A small network was shown many inputs. Here are its activations along a few directions, one row for each input.
Each table varies a few parts of the input and shows all the possible inputs, shuffled.
Descriptions start from the smaller parts, as in this example, which fits no table here: one of 6 places along a line, together with either a single point or one of 11 places around a ring or (one of 2 separate values, together with one of 8 places around a ring).
Shared parts are said once, and a part with two or three values counts as separate values.

A family of inputs:
R1: [-1.513,-5.428,3.197,6.660,5.977,-5.151,1.433,2.410,7.403,5.280,0.025,-7.806]
R2: [-4.408,-6.765,1.787,2.773,6.851,-8.257,2.273,-2.664,5.831,3.014,1.763,-7.349]
R3: [-1.751,-5.573,2.405,1.231,7.387,-2.256,5.807,0.872,8.033,4.634,0.748,-9.497]
R4: [1.104,1.861,-2.544,-2.994,-2.912,-3.499,-2.495,-2.631,-0.216,-1.436,2.148,2.993]
R5: [1.371,0.100,-0.970,1.094,-2.903,0.915,-2.258,2.404,-2.350,2.613,-1.038,4.196]
R6: [0.926,1.521,-0.065,-2.021,0.765,4.764,2.808,0.571,-3.570,-1.064,0.527,0.505]
R7: [-1.182,0.672,-0.721,0.188,-0.994,-1.297,-0.075,-3.829,-5.689,-2.637,1.194,1.772]
R8: [0.686,1.902,1.618,2.983,-0.831,1.754,-1.346,1.542,-4.039,0.560,-0.564,2.764]
R9: [1.344,-0.221,-2.696,-3.729,-1.187,3.807,2.134,1.295,-1.690,1.264,-0.160,2.502]
R10: [2.401,3.527,-0.842,-0.214,-2.712,-0.290,-4.047,2.849,1.313,1.967,0.201,3.659]
R11: [-1.610,1.454,0.698,-0.146,-2.227,-0.167,-1.803,-3.488,-2.442,-6.351,-1.463,0.482]
R12: [-0.022,2.735,0.167,-1.748,-0.525,6.277,1.163,0.511,-0.062,-4.530,-2.386,-0.847]
R13: [0.275,2.746,2.373,3.047,-2.116,3.045,-2.756,1.320,-0.410,-3.170,-3.398,1.777]
R14: [0.008,-1.744,-1.869,-2.063,-3.587,-2.217,-1.225,-2.906,-4.055,-0.733,1.308,2.929]
R15: [2.372,3.213,-2.537,-5.062,-0.984,2.573,0.387,1.746,1.941,0.589,1.097,1.923]
Q: Changing only one part turns R10 into R4. The same change can be made to R13. Which row results?
A: R11
Q: What is each input in this table made of?
A: one of 3 separate values, together with either a single point or one of 4 places along a line
Q: Change only the choice among 3 separate values in R7. List by row number the other rows that result.
A: R6, R8
Q: Change only the choice among 3 separate values in R2. List by row number the other rows that result.
A: R1, R3

A family of inputs:
R16: [-0.306,-4.998,0.492,-0.265,2.846,-5.079,1.860,1.410,7.975,6.147,1.734,-2.297]
R17: [2.583,0.820,-4.703,-3.548,-2.743,1.696,-1.758,3.323,-3.305,4.025,1.068,4.818]
R18: [-1.485,0.267,1.482,5.464,2.141,-2.797,-0.962,1.292,-0.608,6.721,0.559,0.116]
R19: [1.381,-0.682,-3.907,-5.317,-2.063,1.818,1.635,-3.007,-6.558,-2.267,1.633,4.494]
R20: [-0.380,-0.644,-0.177,5.552,-3.453,-0.396,-4.738,1.355,-0.395,2.377,-2.802,1.068]
R21: [2.366,3.571,-3.544,-3.741,-2.373,8.025,3.347,2.619,-3.222,-0.304,-0.380,1.737]
R22: [-2.466,-2.017,0.310,3.415,-2.539,-0.554,-1.736,-4.025,-3.834,-4.227,-1.829,0.724]
R23: [-0.484,1.304,3.295,4.157,3.928,3.763,2.485,2.050,-0.890,0.920,0.226,-3.872]
R24: [-3.277,-1.701,2.633,3.058,2.343,-2.925,1.491,-3.070,-4.758,-0.434,2.589,-2.001]
R25: [-2.896,-4.618,-1.874,-1.520,3.216,-5.702,3.738,-4.034,3.113,0.003,0.786,-5.535]
R26: [-0.145,2.843,-0.169,-3.280,-1.803,-3.465,-2.839,-4.739,-0.648,-5.981,0.804,3.210]
R27: [2.163,6.057,-0.001,-2.418,-0.824,2.415,-1.446,1.364,3.058,-5.077,-1.457,0.942]
R28: [0.665,-0.447,4.723,1.797,-1.264,4.995,0.514,2.429,-0.176,-2.936,-4.163,-0.125]
R29: [-0.066,-3.353,1.483,-2.105,5.835,1.632,4.068,1.557,7.827,0.694,0.517,-6.494]
R30: [2.350,3.598,-0.045,-1.251,-3.246,-3.423,-5.661,1.477,2.420,0.340,0.714,3.216]
Q: Changing only one part turns R25 into R24. The same change can be made to R16. Which row results?
A: R18
Q: What is each input in this table made of?
A: one of 3 separate values, together with one of 5 places along a line
Q: Change only the choice among 3 separate values in R21. List by row number the other rows that result.
A: R17, R19
Q: Change only the place on the line of 5 in R21. List by row number the other rows that result.
A: R23, R27, R28, R29
